A small network was shown many inputs. Here are its activations along a few directions, one row for each input.
In each table, some parts of the input vary, and every possible input appears once, in random order.
A made-up example of a description, with smaller parts first: one of 4 places along a line, together with either a single point or one of 9 places along a line or (one of 2 separate values, together with one of 8 places around a ring).
Shared parts are said once, and a part with two or three values counts as separate values.
In the rows, zero is written as 128.

A family of inputs:
x1: [ 99 163 163 150 143 135  71 220 156  99 154 186 218]
x2: [149  99 145 116 139 135 117 242  63 162 166 179  90]
x3: [165 132 117 134 107 159 137 188 120 153 125 120  16]
x4: [ 56 131 113 161 110 171 115  27 158 136 126 140 166]
x5: [ 43  98 130 155 151 144  96  62 124 139 136 155 190]
x6: [161 160 111 113 138  38 213 117 118 121 143  39 129]
x7: [140  46 157  83 173 126 100  94  81 127 111 142 103]
x8: [137 129 130  97 181   7 192 175  75 141 166 114 190]
x9: [150 112 140 131 129 145 123 215  90 164 153 151  49]
x10: [122 209 147 187 106 171  90 165 216 113 106 141 151]
x11: [164  86 116  87 106 162 132  45 131 118  62 102  64]
x12: [177 175  88 109 105  48 217  94 127 116 105  22 116]
x13: [ 38  95 132 150 147 137  94  94  99 125 168 199 224]
x14: [185 140  85 125  71 171 148 163 141 136 105 100   8]
x15: [ 85 142  87 146  72 186 126   5 178 129 108 118 152]
x16: [138  40 158  72 182 112  93 122  56 123 129 174 139]
x17: [151 134 123  97 176  13 200 145  92 133 154  64 157]
x18: [146  70 142  95 136 156 117  61 118 120  98 124  78]
x19: [154 213 112 172  60 192 100 127 236  93 109 120 142]
x20: [100 189 164 178 127 151  80 197 181 112 136 172 180]
What is each input in this table made of?
> one of 4 places along a line, together with one of 5 separate values
Changing only the choice among 5 separate values turns x12 into x11. The same change can be made to x8. Which row results?
> x16
Which other rows does x20 become when the place on the line of 4 takes its other values? List them by row number.
> x1, x10, x19

A family of inputs:
x21: [141 161 126 137  79 164  98 169 164 106 143 146 140]
x22: [141 139 148 139 113 174 109  75 205  84 106 122 148]
x23: [ 52 122 159 184 174 158  89 108 135 158 141 183 196]
x24: [149 165 165 148 104 152  93 163 179 108 121 146 127]
x25: [128 133 105 123  89 180 104  81 187  86 125 120 162]
x26: [ 47 124 116 163 138 156  73 121 124 163 165 179 204]
x27: [154  54 167  80 170  72 147 116  61 152 130 108  61]
x28: [180 145  88 106  99 150 154 154 124 147 116 100  70]
x29: [175  92  99  98 130 130 131 179  81 123 120 146  83]
x30: [152 143 144 102 176  16 182 130 104 116 136  79 178]
x31: [129 154 108 153 115 102 191  91 140 155 101  45  42]
x32: [175  89 146 110 156 111 107 171  88 126  94 130  67]
x33: [ 69 121 112 135 103 171  90  50 137 103 109 153 195]
x34: [ 80 154 177 162 155 135 100 199 150 132 155 191 147]
x35: [152 137 100  93 142  32 191 136  90 117 157  89 192]
x36: [ 76 123 150 149 130 155  93  39 156 106  86 162 183]
x37: [ 77 156 138 151 132 149  99 202 132 125 179 193 155]
x38: [187 155 129 108 132 134 140 149 138 153  93  90  60]
x39: [137 144  66 147  86 120 193 102 121 154 125  55  63]
x40: [158  48 118  71 135  98 174 125  43 146 158 124  88]
What is each input in this table made of?
> one of 2 separate values, together with either a single point or one of 4 places along a line or one of 5 places around a ring
Start at x23 and move only the place on the ring of 5, one step at a time. The first step leads to x34. Which rows follow, in order?
> x24, x22, x36
Which other rows does x30 become when the choice among 2 separate values takes its other values? List them by row number.
> x35
